cols: B L J K F E V Y H
W: [102 159 143 170 172 173 181 143 140]
R: [ 76 129 104 132 159 122 114 141  84]
U: [ 79 121 155 162 103 130  68  77  97]
Z: [119 119 141 124  76 118  65 155 143]
G: [123 169 137 139 131 139 196 145 153]
C: [124 119 133 101 124 144 114 120 124]
P: [ 92 152 149 132  90 138 112 112 176]
Q: [160 122 103 122 147 137 139 151 112]
A: [113 108 158 142 179 131  96  38  56]
M: [ 71 132 130 144 161 192 112 121  84]
X: [121 132 101 136 118 100 126 155  87]
T: [106 173 131 179 134 147 147 155 109]
chg Z: [119 119 141 124  76 118  65 156 143] => 7, [155]
down: [137 133 149] => J
chg Z: [118 119 141 124  76 118  65 155 143] => 0, [119]
order: [118  65 155 143 119 119 141 124  76] => Z

cols: saduv Tino rame bilab
Vofip: [208 207 158 112]
Dafan: [128 181 187 145]
Zised: [122 211 115 170]
dil: [169 122 169 169]
order: [122 169 169 169] => dil
down: [207 181] => Tino
howmany dil: [169] => 3
order: [112 158 207 208] => Vofip
down: [181 211 122] => Tino

cols: mesu Dit benez guvan Losu sizi Vado Laluv
Mifuz: [ 87 133 133 133  87 133  87 137]
Doza: [104 130 142 117 107 138 139 145]
Rugu: [137  93  41  46 139 136 108 119]
Fure: [133 133  87  87 137 134  87 133]
nazo: [151  99 107 102 129  96  92 132]
zaba: [135 140  88 129 126  58 126 108]
Niz: [ 87 137 133  87  87 133 134 133]
vom: [160 159 159 120 106 159 145 159]
howmany Mifuz: [87] => 3
miss nazo: [ 96 151  92 132  99 102 107] => [129]
order: [120 106 159 145 159 160 159 159] => vom
miss Rugu: [ 46  41 137 119 136 108  93] => [139]
order: [ 87 133  87 137  87 133 133 133] => Mifuz
order: [137  87 133  87 133 133 133  87] => Mifuz
howmany vom: [159] => 4

cols: nesus Dedip tise lovas Geb batis sogo fosev
dib: [133 148  87 133 133 101 112  93]
kope: [ 72  76 140  63 116 129  97 189]
Perir: [ 72 130 140  63 116 129  97 189]
geson: [162 130 125 164 102 152  91  70]
kuvi: [ 80  74 121 157 129 177 156 123]
Mel: [178 135 126 123 134  90 105  57]
matod: [121 156  80 123 129 178 157  74]
howmany dib: [133] => 3
order: [ 74 157 178 129 123  80 156 121] => matod

cols: Zurun tabe mol Lesur Mizad mife Rit
gesed: [115 155 133 115 121 174  94]
Kiku: [120 152  95 147 112 106 132]
san: [135 167 151 142 134 138 114]
muvi: [115 133 155  94 173 121 115]
howmany gesed: [121] => 1
order: [121 115 115 133 155  94 173] => muvi
miss san: [114 167 142 134 151 138] => [135]
down: [132 114 115] => Rit

cols: Dupo tev gufu sudes Gipu sif Zitug zupaz nagup
Taru: [114  77 145 139 139 116 142 112 137]
gugub: [148 102 149 149  99 127 145  86 180]
firi: [ 87  75 141 169 160 116 143 105 146]
Mit: [175 178 116  80 101 144 113 156 100]
por: [150 185 142 100  55 124 143 108 192]
down: [ 75 178 185] => tev
miss Mit: [ 80 113 144 100 116 178 101 156] => [175]

cols: lur nake Dezu nud Lav
Sev: [175 175 202 202 174]
duter: [146 145 150 146 146]
Sazok: [86 74 74 75 65]
vilut: [74 85 75 65 74]
down: [174 146] => Lav
order: [65 74 74 75 86] => Sazok
chg Sazok: [85 74 74 75 65] => 0, [86]
howmany Sev: [175] => 2
howmany vilut: [75] => 1
order: [74 74 85 75 65] => vilut

cols: mib sul tifat Sib popi Lin Zuz
rir: [122 110 162 134 106 101  97]
Lesa: [109 110 121 123 126 118 113]
kevi: [131 110 162 117 106 101  97]
gedu: [135 105 112 124 124 135 112]
Dar: [114 109 177 110 116 141  63]
dufi: [135 105 158 124 124 152 112]
howmany gedu: [135] => 2
order: [109 110 113 118 121 123 126] => Lesa

cols: rud lomev nog Zete
zek: [113 107 105 106]
nam: [129 151 101 114]
dufe: [126 126  98 111]
Kibad: [126  98 111 125]
kezo: [167  92 188  99]
pibo: [152 110 203 131]
pul: [145 108  83 109]
nat: [183  87 202  94]
nosiv: [116 197  98 126]
down: [202  98] => nog
down: [126  98  92] => lomev
chg pul: [144 108  83 109] => 0, [145]
miss pul: [ 83 145 108] => [109]
chg nam: [129 151 100 114] => 2, [101]
order: [ 98 111 126 126] => dufe

cols: koru vona noto Sebug Lem buba gari giz
Gif: [109  50 161 115 125  92  83 101]
Minu: [ 44 115 166 145 136 161 197 114]
lige: [117  85 172 165 133 116  68  98]
Vez: [109  92 125 100  50  83 161 115]
Fep: [164 142 121 106 110  70 150 166]
zuke: [ 69 120 107 101 152 133 141 115]
pato: [110 142 121  70 166 149 106 164]
lep: [135 113 154 157 141 191 170 187]
order: [101  50 125  92  83 161 109 115] => Gif
order: [150 166 164 142 121 106 110  70] => Fep
chg zuke: [ 69 120 107 101 152 134 141 115] => 5, [133]

cols: kufu gomal voda Norup Vel lipo
reb: [132 177 114  54  86 109]
rabe: [132 145 123 142 112 103]
pok: [102  98 123 136 104 135]
Tutun: [164 162  84 144 126  80]
lat: [102 104 123  99 136 135]
vas: [129 139 124 111 118 124]
Vapat: [146 149 132 122 145 123]
Bafi: [126 109 134 157 145 136]
order: [135 104 136 123  98 102] => pok
chg lat: [102 104 123  99 135 135] => 4, [136]
chg Tutun: [164 162  84 145 126  80] => 3, [144]
chg vas: [128 139 124 111 118 124] => 0, [129]

cols: gebo gogip Talot Manab lok
kebib: [100 184 126  77  63]
sig: [ 52 154  54 152 195]
gino: [ 96  95 126 189 176]
sovun: [ 54 151  52 195 154]
Pufod: [185  96  98  83  80]
vasur: [180  62  98  83  80]
vode: [188 164 157 119  95]
sizig: [100 184 126 206  60]
rul: [ 54 151  52  48 142]
order: [154 195  52 151  54] => sovun
chg Pufod: [185  96  98  83  79] => 4, [80]
miss gino: [189 176  96 126] => [95]
howmany kebib: [63] => 1
order: [ 52  54 151 154 195] => sovun
chg rul: [ 53 151  52  48 142] => 0, [54]

